Each row below holds a small network's activations on one input, seen along a few directions.
In each table, some parts of the input vary, and every possible input appears once, in random order.
A made-up example of a description, with smaller parts first: one of 8 places around a ring, together with either a single point or one of 9 places around a ring or (one of 2 separate values, together with one of 6 places along a line).
Shared parts are said once, and a part with two or three values counts as separate values.

Other details of the inputs shift rows strongly along three fixed directions, in all tables alike. That doesn't count.

Rows:
r1: [  1  -2   5   6  -4   5  -8  -5 -29   3  15 -15]
r2: [ -9  -3  18   7  12  23   7  18   3 -22 -39  28]
r3: [ 14 -27 -18 -34  -1  -5  -4  -8  34  -5 -45  39]
r4: [-32  19   2  33   4 -10  36  10  56   0  19 -30]
r5: [ 36 -11 -26 -40 -16 -24 -26 -21  12   2   4  -4]
r6: [  2   2   0   2  -9   0   1  -3 -31  -5  16 -11]
r7: [ -2   6  14  -1  -2  -1  -3   2 -26   8  17  -4]
r8: [ -3   6   0   1   0  -5   2  -3 -33   6  17  -4]
r9: [  8  19  -6   1   3   2  -9   2 -24  -8  10  -9]
r10: [ 35 -11 -20 -37  -5 -20 -33 -22  15  19   5  -2]
r11: [ -7 -14   8  13  15  29   4  15   0 -25 -41  21]
r12: [ 26 -21 -14 -39 -16 -18 -22 -28  11  30  11   1]
r13: [ -6   6  12   0  -1  -6  -5   3 -26   9  18  -4]
r14: [  3  11  -2   6  15  -2 -18   4 -23   4   9 -10]
r15: [  8  14   0   6   9   6 -17   1 -21   1   8 -13]
r16: [  8  11   7   2   2  -3 -16   9 -21 -12   9 -12]
r17: [  7  18  -6   1   8  -1  -8   5 -25  -5  11  -7]
r18: [  6 -42  -6 -34  -7   4  -3 -17  30  12 -38  39]
r19: [  0   2  13   0  -9  -2  -5   1 -27  -1  16 -11]
r20: [-14  -5  16   8  17  16   7  22   2 -18 -39  30]
r21: [  0   7   1  -1  -2   1   3  -3 -32   4  18  -4]
r22: [-12  22  -5  52  -8 -14  22  25  51   5  11 -18]
r23: [-19  10  -6  55 -18  -1  31  11  43  18  14 -21]
r24: [-28  -8  10  -9  28  26  27   0   4 -30 -26  20]
r25: [ -2  -8 -24  -4  -9 -27  18 -22  92  22  13 -26]
r26: [ -2   8  15  -1  -7   1  -5  -2 -26   5  18  -6]
r27: [-17 -12  11   6   1  29  23   5  -9 -16 -32  32]
Description of these inputs: one of 3 separate values, together with either a single point or (one of 2 separate values, together with one of 4 places along a line).
The inputs of r2 and r15 match in every part but the choice among 3 separate values. If r19 is changed in the same way as r2 into r15, which row does it become?
Answer: r1
Change only the choice among 3 separate values in r8. List by row number the other rows that result.
Answer: r13, r18
Which other rows agree with r24 in the choice among 3 separate values? List them by row number.
Answer: r3, r5, r6, r8, r9, r17, r21, r27
Change only the choice among 2 separate values in r11. List by row number the other rows that result.
Answer: r1
Start at r16 and move only the place on the line of 4, one step at a time. The first step leads to r2. Which rows follow, in order?
Answer: r22, r20

Rows:
r28: [ -1  17  -4  -2  -6 -12   2 -10 -20   6  37 -24]
r29: [-19  -2   8  -4  15  22  20  -1 -18 -16 -10  10]
r30: [ 22 -17 -18 -43 -10 -10 -11 -23  13  -6 -13  12]
r31: [-11  -5  24   7  11  19  -1  13 -15  -5 -15  14]
r32: [ 13  18 -12   8 -10 -12  -5  -4 -22  -1  29 -25]
r33: [  6  12  -8   9 -18 -10  -1  -5 -26  15  32 -19]
r34: [-42  -4   6  47   2  12  54  16  60  -1 -18   2]
r35: [ -9 -24 -13   4 -25 -19  31  -7  92  19 -14   7]
r36: [ -9  -6  21  12   6  20  -4  14 -19  -1 -17  17]
r37: [-10  25 -24  52  -4 -22  27  14  65   3  23 -38]
r38: [-17  -2  24   1  16  19   0  11 -12  -9 -13  10]
r39: [ -6   4   6   5  18  15   1  14 -15 -25 -18  12]
r40: [-17 -10  20   5   5  18  12   7 -22  -4 -12  15]
r41: [ -2  17   7  -1  10 -10 -14  -5  -9  13  35 -31]
r42: [ 29 -22 -21 -32 -21  -8 -14 -19   7   2 -16  17]
r43: [ 20 -17 -20 -45  -2  -7  -8 -27  17  -6 -12   8]
r44: [ 11  21   1   9   1 -17 -21   5 -15  12  27 -21]
r45: [ 19 -15  -8 -44   9 -10 -24 -17  23   6 -14  12]
r46: [ -3   0  13  14  10  16  -8  19 -18  -6 -22  18]
r47: [  5  14  -5   4 -12 -11   2  -7 -23  10  35 -21]
r48: [ 21 -15  -5 -41   1 -13 -27 -13  21   6 -14  16]
r49: [ 15  21 -10   8  -2 -16 -15   4 -18   2  26 -25]
r50: [-15 -12  18  11   0  19   8   7 -25   0 -13  18]
r51: [  0   0   3  15   7  17  -3  17 -22 -16 -23  16]
Describe the family of inputs behind these rows.
Answer: one of 4 places along a line, together with one of 6 places around a ring
The inputs of r40 and r44 match in every part but the place on the ring of 6. If r50 is changed in the same way as r40 into r44, which row does it become?
Answer: r46
Change only the place on the ring of 6 in r37. List by row number the other rows that result.
Answer: r29, r34, r41, r43, r45
Change only the place on the line of 4 in r29. List by row number the other rows that result.
Answer: r28, r33, r47

Rows:
r52: [ -8  -5  12  -9  -3  -6  -4  -4 -13  22  13   1]
r53: [ 16   4 -13   6   1  -3 -19   2 -13   4   0  -3]
r54: [ 18   1  -5   8  -2  -3 -25   6 -12   5  -1  -5]
r55: [ -5  -8  11  -6  -2  -2  -7  -5 -11  19  13  -5]
r56: [ -4  -2   9 -13  -6   3   3 -13 -11   6  16  -9]
r57: [ 20 -39 -23 -30 -18   5   7  -9  66  -9 -63  51]
r58: [ 14   5   0   6  -6 -11 -22  11 -14  11   1   5]
r59: [ 18   7  -4   1  -9  -2 -15   3 -12  -4   3  -5]
r60: [ 17   1  -1   8  -4  -7 -26  10 -12   8   0  -1]
r61: [ 18   4   0   6  -7  -4 -24   8 -11   5   2   0]
r62: [-37  22 -19  93 -37 -31  71  16 107  21  41 -57]
r63: [ -6   0   1 -15  -3   3   8 -17 -12   5  17  -7]
r64: [  3  20  -8 -19  35  -3 -16  -5   8 -19   6 -20]
r65: [ -7  -2  14 -10  -6  -4  -2  -7 -12  19  15   1]
r66: [ -5  -3  12 -13  -8   0   2  -9 -11  10  17  -5]
r67: [  3  20 -11 -21  38  -5 -12  -6   7 -19   7 -18]
r68: [-60 -30  30  26  27  70  72  25  15 -43 -83  68]
r69: [ 17   7 -13   3   1  -2 -13  -1 -14   1   2  -2]
r70: [ -5  -3   0 -11   4   2   5 -17 -12  11  15  -6]
r71: [ -6  -5   0  -8   4   1  -1 -13 -12  14  13  -8]
r72: [ 19   4  -3   6  -5  -1 -22   3 -11   2   0  -5]
r73: [ 12   6  -3  -3 -11 -14  -9   6 -16  -5   5   2]
r74: [ 17   7 -11   4  -2   0 -17   0 -12   0   1  -3]
r75: [ -4  -5  13  -8  -4   1  -5  -8 -10  16  14  -5]
r76: [ -9  -3  -5 -18   0  -3  16 -19 -15  -1  17  -8]
r77: [  6 -27  -4 -48  15  -9  -3  -4  81 -13 -58  45]
r78: [ 22 -42 -11 -28 -22   1  -1  -2  64  -5 -61  53]
r79: [ 15   2  -4   0 -10  -9 -12   5 -14  -8   4  -3]
r80: [ 13   7 -18  -5  -3  -7  -1  -3 -16 -12   4  -5]
r81: [ 13   6 -16  -3  -6  -6  -6  -3 -15 -12   4  -6]
r82: [ 16   3  -7   0  -8  -6 -11   1 -14 -11   3  -8]
r83: [ -9  -3  -3 -16  -3  -1  12 -18 -13  -2  16 -10]
r84: [-43  29  27  69  36  59  38  50 -64 -49 -30  18]
r85: [ -3  -5  10  -7  -2   4  -4 -12 -10  12  13  -9]
r86: [ -9  -3  10 -16  -9  -9   9  -9 -15   6  18  -2]
r87: [-54  35  49  55  69  54  20  56 -45 -57 -29   5]
r88: [ -6  -6  -2  -9   6   0   3 -14 -13  15  14  -6]
r89: [-38  29 -11  91 -40 -35  70  23 107  34  43 -44]
r90: [ -7  -7   9 -14  -8  -4   5 -11 -13   3  17  -8]
r91: [ -5  -2   2 -10   1   4   1 -16 -11  11  14  -7]
r92: [ 21 -45 -25 -24  -9   1   0  -7  62   1 -65  51]
r93: [ -4  -8   8  -6   1   1  -6 -10 -11  16  12  -9]
r94: [ 16   8   1   4  -8  -9 -20   9 -13   8   2   5]
r95: [ 14  10   0  -2 -11 -10 -13   8 -14   2   5   5]
r96: [  6  16   2 -16  31  -5 -23  -1   9 -16   4 -21]
Describe the family of inputs behind these rows.
Answer: one of 5 places along a line, together with either a single point or (one of 2 separate values, together with one of 4 places along a line)
The inputs of r66 and r89 match in every part but the place on the line of 5. If r61 is changed in the same way as r66 into r89, which row does it become?
Answer: r94
The inputs of r83 and r76 match in every part but the place on the line of 5. If r63 is changed in the same way as r83 into r76, which row does it become?
Answer: r68
Which other rows agree with r93 in the place on the line of 5? List them by row number.
Answer: r54, r56, r59, r62, r72, r82, r85, r96
Change only the place on the line of 4 in r61. List by row number the other rows that result.
Answer: r60, r78, r79
Change only the choice among 2 separate values in r52. List by row number the other rows that result.
Answer: r58
